These are the activations of a small neural network, seen along a few directions. Each row is one input.
Each table varies a few parts of the input and shows all the possible inputs, shuffled.
Descriptions start from the smaller parts, as in this example, which fits no table here: one of 8 places around a ring, together with either a single point or (one of 2 separate values, together with one of 4 places along a line) or one of 9 places around a ring.
Shared parts are said once, and a part with two or three values counts as separate values.
In the rows, 128 means zero.

Other details of the inputs vary at random and push rows far along three fixed directions, the same in every table; ignore that.
To show where, the next rows are all for the same input, with only those details redrawn:
[ 80 130 116 157  99  82 129 155 135 130 197]
[158 166  86 129 153 105 112 114 104 132 123]
[158 166  86 130 153 107 112 114 104 131 123]
[157 165  76 132 150 100 110 117 102 139 140]
[ 80 144 136 157  87  94 139 154 145  98 158]
[ 66  93 178 111 178 135 121 133 125 131  99]
[ 79 144 142 155  90  98 142 154 148  95 147]
[156 156  65 131 155  91 102 118  96 159 163]

Table:
r1: [ 65  71 152 120 179 131 124 123 102 164 135]
r2: [183 185 151 159 110 175 145 112 122  63  40]
r3: [195 143  90  87 116 131 133 112 123 157 134]
r4: [191 174 117  99 103 151 150 109 156  94  79]
r5: [122 108 116 155  58 119 112 175 137 162 233]
r6: [108 135 163 169  73 128 126 167 133 104 157]
r7: [102  66 181 120 146 192 123 135 132 152 121]
r8: [159 181 130 143 123 134 154 111 133  54  29]
r9: [170 159 108 117 115 118 158  92 146  87  62]
r10: [163 131  54 112 136  96 131  87 104 177 167]
r11: [101  46 157  87 159 154 134 128 149 165 140]
r12: [190  80 131  90 225 200  88 101  99 178  74]
r13: [191 143  97 157 151 140 101 122 101 134 131]
r14: [ 69  86 178 107 168 130 122 133 111 140 101]
r15: [ 87 132 138 128  76  96 157 135 170 103 149]
r16: [ 93 113  99 132  67  64 139 142 141 158 223]
r17: [119 164 196 159  34 171 163 168 197  36  83]
r18: [ 93  60 183  79 153 180 153 114 146 147  97]
r19: [156 154  65 132 157  92 101 117  95 160 164]
r20: [ 91  87 196 130 171 169 102 145 125 133 115]
Question: Changing only one part turns r9 into r10. The same change can be made to r8. Which row results?
Answer: r1
Question: What do these inputs look like to the network?
Answer: one of 4 separate values, together with one of 5 places around a ring
Question: Start at r16 and move only the place on the ring of 5, one step at a time. The first step leads to r14. Which rows follow, in order?
Answer: r6, r5, r3

Table:
r21: [189 166 133 140  78 157 171 107 143  72  61]
r22: [183 184 118 169  72 152 158 119 131  56  62]
r23: [ 94 102 130 105 179 101 101 135 125 158 153]
r24: [112 137 129 162  44 107 135 177 178 109 213]
r25: [123  82 124 139 142 141 106 147 112 159 161]
r26: [187 204 132 117  68 123 148 129 156  70  64]
r27: [204 123 152  97 172 186 142  72 114 115  15]
r28: [115 103 126 110 143 146 108 137 116 180 188]
r29: [170 206 125 135  84  98 148 126 142  51  57]
r30: [105  98 109 163 113 131 122 138 131 143 194]
r31: [ 97 102 179 102 108 142 160 138 165 102  79]
r32: [207 133  93 123 174 148  90 113  91 155 103]
r33: [ 80 129 170 175  81 118 166 136 146  70 101]
r34: [ 78  96 137 113 166 120 138 114 128 131 116]
r35: [ 99 108 107 146 156 105 112 144 123 149 176]
r36: [ 83 110 132 132 112  98 150 137 133 114 131]
r37: [169 188 107 123  81 135 171 102 164  69  68]
r38: [191 170  83 166  85 135 137 127 118  97 115]
r39: [ 85 132 187 116 120 113 136 150 145  90  83]
r40: [ 69 143 172 128  91 118 163 135 133  88  96]
r41: [ 87 123 128 151 124 100 111 149  99 153 182]
r42: [115  79 183  85 182 192 133 125 148 126  66]
r43: [171 172  82  96 189 110 100  99  91 153 111]
r44: [166 211 118 160  97 120 144 129 153  45  66]
r45: [ 95  60 170 133 170 167 118 114 128 142 122]
r46: [104  91 109 111 161  95 117 132 110 163 154]
r47: [ 93 119 176 104 113 141 150 140 180  94  92]
r48: [104  94 146 167  94 139 139 137 129 121 149]
r49: [128  67 149 102 159 149 109 140 126 172 144]
r50: [ 77 136 108 129 118  95 132 132 117 147 188]
r51: [147 211 135 145 120 138 140 120 127  68  62]
r52: [ 70 129 166 123 119 122 158 143 166  72  84]
r53: [ 88  86 157 122 144 109 145 108 125 123 105]
r54: [170 212 121 158 106 115 133 131 149  55  73]
r55: [101  96 136  83 166 130 105 129 126 184 161]
r56: [185 210 133 156  84 150 128 141 153  54  76]
r57: [ 68 134 185 119 110 121 152 141 133  92  88]
r58: [115  89 105  95 153 121 118 129 138 175 169]
r59: [109  61 132  85 171 136 127 107 116 188 133]
r60: [ 85 152 102 140  97  80 128 147 126 135 203]
r61: [179 195  42 127  75  90 122 121 122 150 202]
r62: [198 113 106  63 228 161 115  51 104 172  54]
r63: [ 78 139 142 154 119 107 118 156 133 123 168]
r64: [ 95  83 117 119 160 100 128 108 104 165 150]
r65: [194 179  62 146  68 108 122 134 107 148 199]
r66: [ 92 102 109 149 161 113 120 124 114 153 168]
r67: [132  74 153 103 160 144 101 143 123 174 150]
r68: [ 89 156 128 141  89  78 127 161 156 103 173]
r69: [107 100 140 129 161 147  91 145 113 170 172]
r70: [ 99  88 111 146 159 109 117 125  96 165 161]
r71: [ 97 115 100 143 105  81 143 129 119 134 171]
r72: [ 90 146 171 156  88 157 138 156 149  87 125]
r73: [ 96 100 132 157 114 143 129 148 142 123 165]
r74: [ 90  98 111 165 134  95 122 124 125 146 193]
r75: [106  85 156 113 114 125 149 113 147 135 122]
r76: [115 111 142 133  97 134 131 156 165 121 169]
r77: [ 65 120 164 124 128 126 160 134 158  81  87]
r78: [172 194  28 153  86  51 119 133 129 122 204]
r79: [180 179  83 109 149  98 110 106  87 139 108]
r80: [105  85 150 124 162 153  95 140  90 179 157]
r81: [ 98  96 120 170 117  90 128 127 115 141 179]
r82: [ 91  92 189  57 200 185 134  98 125 154  53]
r83: [123  93 146 103 160 146  96 147 134 171 169]
r84: [167 206 125 156  83 164 148 120 132  67  77]
r85: [124  84 129 127 111 134 129 151 136 154 174]
r86: [182 161  67 146 154 111 120 108  90 133 109]
r87: [ 92 102 184 116  95 142 174 118 162  97  77]
r88: [ 97  95 192 160  95 157 152 131 146  82  89]
r89: [191 164  77 140 155 105 103 116  95 135 113]
r90: [202 152  67 131 128 139 130  96 118 143 143]
r91: [104 132 145 113  99 113 127 152 166 127 157]
r92: [ 82 113 176 147 126 132 145 150 140  88  83]
r93: [ 76 143 190 151 100 125 140 157 138  82  94]
r94: [188 193 102 131  89 138 129 130 137 107 130]
r95: [201 136  75 105 170 157 119 101 111 156 118]
r96: [174 163  60 142 169 113 115 105 102 135 125]
r97: [116 116 161 129  88 139 132 157 139 131 154]
r98: [194 161  94  88 145 125 111 102 103 162 107]
r99: [121  82 144  86 160 122 106 131 129 177 141]
r100: [109 102 131 140 129 147 111 137  91 171 173]
r101: [176 128 102  83 235 136 116  55  92 147  49]
r102: [203 148  61 122 141 144 125  99 114 149 140]
r103: [115  76 212 103 193 187 102 132 121 127  46]
r104: [177 173  94 125 183 116  87 119 102 141 116]
r105: [122  52 138 102 174 159 121 117 108 188 142]
r106: [116  62 134 116 158 148 120 112 129 172 170]
r107: [193 182  18 197  54  91 125 124 119 130 229]
r108: [123  89 150 128 156 141  84 153 109 168 157]
r109: [100  96 147 125 180 111  86 149 100 171 152]
r110: [121  82 183  68 181 159 127 112 138 142  53]
r111: [185 149  66  94 156 130 127  95 122 151 114]
r112: [178 159  64 148 168 112 117  87  96 140 125]
r113: [103 123 144 111  93 127 149 129 131 141 139]
r114: [186 140  72  97 160 129 127  79 115 161 118]
r115: [ 90 133 163 131  97 103 150 147 153  78  96]
r116: [ 93 143 172 136  70 161 163 146 162  89 124]
r117: [110 105 165 139 143 150 105 151 144 123 134]
r118: [103 140 130 161  22 115 158 163 144 122 209]
r119: [109 124 121 169  82 128 131 162 155 106 179]
r120: [163 187 135 113 189 168 128  85  98 103  21]
r121: [102 114 162 116  87 135 169 133 163  98  94]
r122: [ 78 119 123 143 112  97 150 123 144 112 153]
r123: [211 142  70 119 135 142 127 108 106 151 124]
r124: [ 97 124 102 180  81  60 106 174 126 146 239]
r125: [ 94 114 181 147 114 160 131 155 165  85 107]
r126: [122  80 218  76 186 187 115 133 132 138  51]
r127: [ 72 152 177 160  82 129 159 146 130  80 100]
r128: [107 136  93 140  49  79 133 154 132 162 241]
r129: [201 162  74  93 154 117 102 106 125 156 126]
r130: [199 150 103 120 169 151  88 113  79 160 106]
Question: Changing only one part turns r110 into r47. The same change can be made to r103. Which row results?
Answer: r117
Question: Changing only one part turns r31 into r58. The same change can be made to r70. Which row results?
Answer: r66
Question: Changing only one part turns r48 into r107. The same change can be made to r59. Which row results?
Answer: r37
Question: What do these inputs look like to the network?
Answer: one of 2 separate values, together with one of 5 places around a ring, together with one of 11 places along a line
Question: Start at r106 and move only the place on the ring of 5, one step at a time. The first step leads to r45. Which rows follow, in order?
Answer: r74, r101, r62
Question: Change only the choice among 2 separate values in r49. List by row number the other rows that result.
Answer: r76
Question: Start at r35 and move only the place on the ring of 5, one step at a time. The first step leads to r52. Which rows follow, in order?
Answer: r58, r42, r119
